A small network was shown many inputs. Here are its activations along a few directions, one row for each input.
Each table varies a few parts of the input and shows all the possible inputs, shuffled.
Descriptions start from the smaller parts, as in this example, which fits no table here: one of 8 places around a ring, together with either a single point or one of 9 places along a line or (one of 2 separate values, together with one of 6 places along a line).
Shared parts are said once, and a part with two or three values counts as separate values.
In the rows, 128 means zero.

A family of inputs:
x1: [139 132 124 104 122 119 108 131 113 158 111 146 133 117 148  77 100 108]
x2: [129 113 138 115 104 136 117 128  86 166 113 147 145 162 104 111 111  97]
x3: [125 114 151 125 104 153 157 136  98 121 111 123 132 168 112 160 131 112]
x4: [128 109 132 114 108 144 131 134  83 163 106 142 142 169 107 113 118  99]
x5: [134 138 124 102 114 110  95 129 117 165 120 150 135 109 150  72  94 109]
x6: [115 140  36 172 167  92 121 100 210 147 178 102  95 125 102 126 169 190]
x7: [126 108  44 178 175 106 139 103 215 128 172 103 100 139  96 125 174 192]
x8: [130 141 142 111 148 124 121 132 133  91 130 137 128  78 166 122 125 134]
x9: [129 131 171 137 130 146 155 145 124  87 119 103 130 122 143 174 141 123]
x10: [125 152 142 110 139 116 107 130 134  98 136 144 130  70 166 120 119 137]
x11: [129 140 174 139 125 140 140 140 124  90 123 109 131 114 137 175 133 124]
x12: [126 118 158 128 101 148 144 129  99 122 117 128 135 162 105 160 122 111]
Describe the family of inputs behind these rows.
> one of 2 separate values, together with either a single point or one of 5 places around a ring
Which other rows does x12 become when the choice among 2 separate values takes its other values? List them by row number.
> x3

A family of inputs:
x13: [140 116 204  83  89 157 127 150  46 129  80 158 160 138 146 115  85  64]
x14: [131 132 115  95 103 114  92 124  98 185 115 163 138 131 132  64  89 100]
x15: [126 133 203 139 111 163 167 150 100  74 109  98 134 137 132 210 139 111]
x16: [122 117  83 187 170 122 157 112 206  91 169  87 102 136  98 178 184 190]
x17: [129 139  41 143 168  83  98 107 197 163 163 127 106  98 135  68 140 171]
x18: [124 138  38 139 170  85  94 103 192 159 166 136 107  96 130  70 141 174]
x19: [135 127 121  99 107 114  89 124  99 185 115 162 142 130 130  62  89  98]
x20: [124 133 202 134 106 162 167 145 100  68 114 106 134 137 130 213 137 114]
x21: [121 123  79 187 170 122 162 115 206  97 166  79  98 138 102 178 186 188]
x22: [118 121  78 182 166 121 161 110 205  91 169  86  97 138 101 181 184 192]
x23: [134 122 198  79  89 158 127 151  40 132  80 160 159 138 146 118  90  66]
x24: [115 121  77 182 171 122 158 112 200  93 171  88 101 136  98 180 189 191]
x25: [130 134  45 143 168  84  93 104 198 158 165 134 109  96 130  67 137 173]
x26: [126 138  39 138 164  84  97 103 197 157 166 134 104  98 133  70 137 175]
x27: [134 132 116  99 106 114  93 128  98 191 112 156 139 132 134  62  92  97]
x28: [121 133 202 135 111 163 163 147  95  70 115 108 138 136 127 213 141 114]
x29: [128 127 207 139 111 162 162 146 102  67 113 106 139 136 127 210 136 112]
x30: [135 122 199  79  84 158 130 150  44 130  80 158 156 139 149 118  85  67]
x31: [138 121 199  83  87 158 131 155  45 136  76 151 157 139 151 116  88  63]
x32: [130 132 114  95 109 115  89 124  93 187 115 165 141 130 129  65  93  99]
Describe the family of inputs behind these rows.
> one of 4 separate values, together with one of 5 places around a ring
The inputs of x31 and x27 match in every part but the place on the ring of 5. If x30 is changed in the same way as x31 into x27, which row does it become?
> x14
